Each row below holds a small network's activations on one input, seen along a few directions.
In each table, some parts of the input vary, and every possible input appears once, in random order.
Descriptions start from the smaller parts, as in this example, which fits no table here: one of 4 places along a line, together with either a single point or (one of 2 separate values, together with one of 5 places around a ring) or one of 11 places along a line.
Shared parts are said once, and a part with two or three values counts as separate values.

Other details of the inputs shift rows strongly along two fixed directions, in all tables alike. That doesn't count.

A family of inputs:
x1: [ 17  -7   8 -10 -15  10   4   6  36  40  11   6  11  12]
x2: [-10   3  -4  12  10  10  -2 -10   5 -33  13  11   0 -16]
x3: [-13   1  -3   5  10  -5  -2   1 -17 -16 -10  -6  -2  -3]
x4: [ 15 -11  11 -23 -13   2   2  13   5  33 -10   0  -2  18]
x5: [-10  -2  -2   7   9 -13   0   3 -33  -9 -20 -11  -6   1]
x6: [ 14  -3   7 -19 -15  -1   4  13   8  38  -8  -1 -10  21]
x7: [ -6   3  -5  20   7  14  -2 -16  33 -24  31  14  13 -20]
x8: [ 17 -10  11 -23 -14   7   3  11  15  32  -2   4  -3  15]
x9: [ -3   8  -8  -2   4 -13   2   5 -29   0 -23  -8  -9   5]
x10: [  9  -9  11 -11  -7  12   0   5  19  13   9   8   0   7]
x11: [ -3   9  -2  11   1   2  -3 -12  14 -18  15   1  10 -12]
x12: [ -1   4  -9  11   3 -19   1  -1 -29   8 -23 -11   3   2]
x13: [ -9   9  -7  19   8  -1  -4 -16   4 -30  13   0   9 -17]
x14: [ -8  -1  -5   8   8 -12   0   2 -34 -10 -20  -9  -6   4]
x15: [ -6   8 -11  13   6  -9  -1  -8 -11 -10  -7  -6   7  -8]
x16: [-12   7  -7  -7   6 -18   3 -12 -28   4 -10 -10   2  -2]
x17: [-10   5 -10   4   9 -17  -1   4 -41 -10 -29 -10  -7   5]
x18: [ 17  -5  13 -18 -11  12   2  10  23  28  12   5  -3   6]
x19: [ 3  1 -2  8 -2 -4  1 -5  2  7 -1 -3  6 -1]
x20: [ -7  -1  -2  17   5  12  -1 -10  18 -28  23  15  -5 -11]
x21: [  0   5  -5  10   2 -15  -1  -5 -19   0 -13 -11   4  -1]
x22: [ -4   3   1   7   8  18  -2  -8  22 -26  29  13   0 -20]
x23: [ 12  -1   8 -23 -12   8   3  11  16  28  -1   3  -2  11]
x24: [  8  -8  14 -25 -11   8   0  15  17  32  -3  -3   3  14]
x25: [ -2   7   1   8  -2   2  -2 -10  17 -15  17   3  11  -9]
x26: [  7  -2   5 -12  -7  13   1   5  26  11  11   9  -1   8]
x27: [ -8  -1  -2   5   6   6  -1  -1   3 -16   5   3   0  -2]
x28: [  1   8  -5   2  -1 -10  -2  -3  -7   5  -9  -9   7   0]
x29: [ 16  -8  12 -21 -14   8   3  12  15  33  -2   4  -3  16]
x30: [ 2 -2 -1  1  3 -1  2 -2 -9 -8 -3  2 -6 -6]
x31: [-10  -5   2  11   5   5  -2  -3   6 -16  10   4  -3  -6]
x32: [ 17  -6  12 -21 -14   8   4  11  16  34   0   3  -4  14]
x33: [ -2   7  -4  13   2 -16  -1  -7 -21 -11  -8 -10   4  -4]
x34: [ 10   1   5 -16 -10   9   1  10  25  23  12   4  -6   8]
x35: [ -8   4  -9  -1   3 -16  -1   7 -33   1 -27  -9  -8  10]
x36: [  0   6  -7   0   2 -19   1   8 -39   9 -26 -13 -15   7]
x37: [  3   3  -2   6  -2 -10   0  -4  -7   8  -8  -8   5   2]
x38: [-13  -1  -3  24  15  29  -4 -22  39 -62  48  27   5 -34]
x39: [ -5   6 -14  10   5 -16   2   1 -23   4 -21  -7   9   0]
x40: [ 16  -3   9 -26 -12  10   1  12  22  29   7   3  -1   6]
x41: [ -4  10 -11   5   3 -21  -1  -2 -31   2 -26 -16   4   2]
x42: [ 9 -5  7 -8 -7 10  2  4 20 13  9  8 -4  9]
x43: [  0   6  -2  11   0 -11  -1  -7 -11  -7  -4  -8   4  -4]
x44: [ -9  -7  -1  14  10  10  -2 -10   3 -34  15   8   1 -17]
x45: [ -6   4  -6   5   2   3  -1  -2   3 -12   4   6  -6  -1]
x46: [ 11  -8   9 -16 -14   4   1  11  14  31  -1   3  -5  20]
x47: [-9 -1  0  0  2  0 -2  4 -1 -3 -3 -2 -3  1]
x48: [ 5 -9  7 -7 -9  9  1  6 19 15  9  4 -3 11]
x49: [ 13  -6   9 -12  -6  10   1   5  19  13  14   6  -3  -1]
x50: [ -7   0  -3  -2   5  -5  -1   4 -23  -6 -16  -7  -1   2]
x51: [ -3  -1  -3   3   4 -11   0   4 -27  -1 -19  -5  -7   8]
x52: [ -5  11  -6  10   3 -13  -3  -8 -15 -15  -6  -9   7  -6]
x53: [ -9   3  -9  -1   3 -15  -1   8 -34   1 -27 -12  -7  10]
x54: [ -7 -10   6  11   8  16  -2  -9  20 -29  25  11   3 -19]
x55: [-3 -2  2 -2  2  8 -2  0  6 -8  4  6  1 -2]
x56: [-4 -7  6  0  3  0 -1  3 -9 -2 -6 -4 -1 -1]
x57: [ -6   8 -15   8   6 -22   1   2 -36   6 -31 -14   5   3]
x58: [ -6  -3  -3  -1   5   2  -1   0  -8 -14  -3  -1   1  -5]
x59: [ -6   0  -5   1   7  -4  -2   0 -18 -16 -11  -1  -2  -4]
x60: [ 17  -1  13 -14 -19   0   2   4  22  31   7  -2   8  13]
x61: [ 11 -11  12 -18 -11   8   2  11  12  28  -1   0   1  14]
x62: [  0   2   2  19   2  10  -3 -17  27 -22  30   8  10 -15]
x63: [ -4   5  -7   7   8 -13   2   1 -33  -9 -20  -7 -11   1]
x64: [ -1   0   1   2   4  16   0  -7  24 -21  23  14   0 -15]
x65: [-11   7  -8  16   9   9  -1 -11  12 -33  20  12  -5 -16]
x66: [ -1   0   2  12   7  14   0  -7  21 -22  29  13  -4 -15]
x67: [ -9   2  -4  -3   6 -18   4 -13 -30   5  -8 -10   0  -1]
x68: [ 18  -7   6 -11 -15   3   6  10  25  46   1   3  12  16]
x69: [ 0  5 -1  1  4  8  0  0 12 -9 15  6 -4 -7]
x70: [-5 -5  2 -6  3 -1 -2  4 -7 -4 -8 -4  1 -3]
Each input here is: one of 2 separate values, together with either a single point or one of 10 places along a line or (one of 4 places along a line, together with one of 6 places along a line).
The inputs of x25 and x60 match in every part but the choice among 2 separate values. If x64 is changed in the same way as x25 into x60, which row does it become?
> x30
The inputs of x11 and x43 match in every part but the choice among 2 separate values. If x52 is changed in the same way as x11 into x43, which row does it become?
> x33
A walk changes only the place on the line of 4. It starts at x48 and steps to x14. List the rest of the walk in order.
> x61, x44
A walk changes only the place on the line of 6. It starts at x66 and steps to x63. List the rest of the walk in order.
> x42, x51, x14, x5

A family of inputs:
x71: [  4 -10  19 -24  -6  23   0   1  32   1  23  14  -8   0]
x72: [ -8  -2   1  -6  13   8   2  -5 -13 -28   2  10  -7 -13]
x73: [ -7   1  -3  21   9  13   3 -23  32 -25  40  14  16 -23]
x74: [ 15  -7  15 -12 -20  -4   1   7  11  33  -3  -7   8   8]
x75: [  0 -12  11 -10   2  21  -4   9  32  -3  26  13   1  -6]
x76: [-11  -4  -6  11  11  -8   1   0 -28 -17 -24  -1   6   1]
x77: [ 16  -1   6  -1 -11  10   4  21  16  34  -8   7 -15  29]
x78: [  8 -14   9 -16 -13   8  -2  10  15  30  -8  -3   4  23]
x79: [ -9   4 -21  29   8 -18   0   4 -42 -23 -27   2 -20  10]
x80: [ 16   8   4 -28 -19 -12   3  13   4  50 -11 -19  11  22]
x81: [ -5  -1   3  20   8  16  -2 -21  44 -19  51  17  17 -22]
x82: [17 -7 12 -5 -9  2 -1  3 20 22 12 -1 14  3]
x83: [  6  -6  10  11  -2  16  -4 -16  45 -14  33  10  14 -15]
x84: [ 18  10   2 -30 -18 -11   4  10   6  50 -18 -10  16  18]
x85: [ 7 25 -9 18 -1  4  1 -4 19 -3 15  7 -6 -2]
x86: [ -6  -7  16  -8   0  25  -1  -6  27 -25  36  18  -9 -14]
x87: [ 14 -12   9 -41 -12   0   4  29  -1  49 -28  -4  -3  22]
x88: [ -6  -5   6  -9   8  10   1   0  -6 -20  13   3 -11  -6]
x89: [-16  -1  -8  -3  14 -21  -4   9 -51 -13 -41 -18 -13   0]
x90: [  5  -5   5  13  -2  19  -3 -14  34 -13  29  12  18 -19]
x91: [ -2  27 -29  20   2 -33   1  -3 -43 -11 -26  -9 -12   4]
x92: [-14   8 -12  12   8 -30   2 -10 -44  -1 -31 -18   2  -3]
x93: [ 11 -14  16 -27 -19  -4   2  21   1  50 -29  -9   2  35]
x94: [ -7  11   4  13  -4  16  -4 -20  47 -27  47  13  17 -24]
x95: [ 11  -2  10 -21 -21 -13   5   9   2  56 -12 -12   5  20]
x96: [ -5   3 -13  16   7 -25  -4  -9 -47 -11 -32 -22   3  -7]
x97: [ 22  10   0  -7 -15  -8   8  15   6  60 -14  -4 -13  28]
x98: [ -5  -5   6 -10   5  23  -2  -5   9 -21  20  15  -6 -13]
x99: [-12   1  -7  -6  14 -10  -3  -4 -49 -23 -23 -11 -17  -4]
x100: [-16  -2  -7  19  17 -17  -4   2 -47 -22 -25 -10   2   2]
x101: [-15  -2 -10  -1  12  -6  -4   8 -41 -16 -28  -8  -7  -8]
x102: [-13  -5  -9  -3  10  -8  -5   6 -33 -11 -25 -12 -10  -3]
x103: [  6 -12  15 -32 -16   3   1  25   5  36 -12  -5  -8  16]
x104: [ -8  13 -25  39   9 -12   2 -17  -8 -30  11  12 -11 -12]
x105: [ 12   9   7 -24 -19  -9   1   5  14  40 -10 -12  12  16]
x106: [ -3  -4   1  23   6   7  -1 -14  15 -30  27   2  12 -21]
x107: [-14  -3 -10   2  16 -12   1   8 -45 -22 -27 -11  -8  -6]
x108: [ -9   8 -17  16  13  -6   1  -3 -35 -42  -5  12 -34  -6]
x109: [ -6  -3   7 -11   8   8  -2  -5  -2 -21   7   5 -12  -6]
x110: [  0   6   2  13  11  28   1  -3  22 -32  32  26 -28 -12]
x111: [  4  -3   2  15   4  10   0 -15  24 -20  20  11  18 -20]
x112: [ -3   0   3   8   1   7   0 -18  35  -3  27   7  11 -10]
x113: [  7 -13  17 -19 -19   1   1  18   6  38 -14  -4   2  27]
x114: [  3 -12  13  -9  -7  11  -2   6  25  15   2   3   5  16]
x115: [  4   6 -15  36   3  -2  -1 -12   6 -32  15  14  -8 -13]
x116: [  6  -7  12   8  -6  14  -2 -12  40  -7  26   9  14 -13]
x117: [ -1  -1 -12   9   2   5   0  10   4 -17   5  16 -24   0]
x118: [ 10 -13  10 -21 -15   7   0  17   5  41 -17  -1   7  25]
x119: [-14 -10   3   9  12  26  -3  -3  30 -40  37  14  -1 -22]
x120: [-17   7 -14  23  15 -20   2 -14 -34 -20  -7 -14   5 -12]
x121: [-16   8 -19  22  14 -22  -2 -19 -38 -17 -17 -15   3 -12]
x122: [ -1   2  -8  14   7 -21   2  -5 -39 -11 -23 -16   8  -7]
x123: [  6 -14  12 -12 -10  10   2  14  17  23   2  -1   6  20]
x124: [ 25   5   5   5 -12   5   4  10  19  31   1   3  -9  13]
x125: [  2  -7  14 -15   5  19  -2   1  16 -10  27  14  -6  -5]
x126: [ -9  20 -14  11  11 -28  -4  -6 -42 -12 -19 -19  10  -6]
x127: [ 13 -14  11 -24 -15   0   5  21   1  44 -20  -6   6  32]
x128: [  7   0   3   2   0  23   1  16  29   3  15  17 -23   3]
x129: [-13  21 -15  11  10 -28  -4 -12 -38 -19 -24 -21   6  -7]
x130: [-15  -4  -5  -4  10 -15  -2  10 -41 -11 -35 -13 -12  -1]
x131: [-14   7 -14  22  16 -10   3 -20 -14 -24   1   2  12 -20]
x132: [ -1  -1   1   7  -3  17   0 -16  37   2  32  13  16 -13]
x133: [ -1  14  -7   4   2  -4   1 -10   5 -10  10  -4  15  -9]
x134: [ -1  12  -6   2  -3   1  -5 -15  18  -5  15  -4  14  -8]
x135: [ 16  10   2 -29 -21  -7   0  10   4  52 -17 -13  15  18]
x136: [ 12  -9  14 -36  -8  10   6  13   3  23   0   2  -9  14]
The inputs of x75 and x125 match in every part but one. If x107 is changed in the same way as x75 into x125, which row does it become?
> x136
The inputs of x127 and x133 match in every part but one. If x114 is changed in the same way as x127 into x133, which row does it become?
> x129
What do these inputs look like to the network?
> one of 6 places along a line, together with either one of 2 separate values or one of 9 places around a ring
Which other rows does x106 become when the place on the line of 6 takes its other values? List them by row number.
> x80, x88, x119, x120, x123
Which other rows does x79 become when the choice among 2 separate values takes its other values? List them by row number.
> x77
List by row number the other rows that have the place on the line of 6 in common with x131.
> x73, x81, x92, x95, x97, x104, x112, x120, x121, x132
Which other rows does x99 become when the place on the line of 6 takes its other values? List them by row number.
> x78, x96, x102, x121, x134
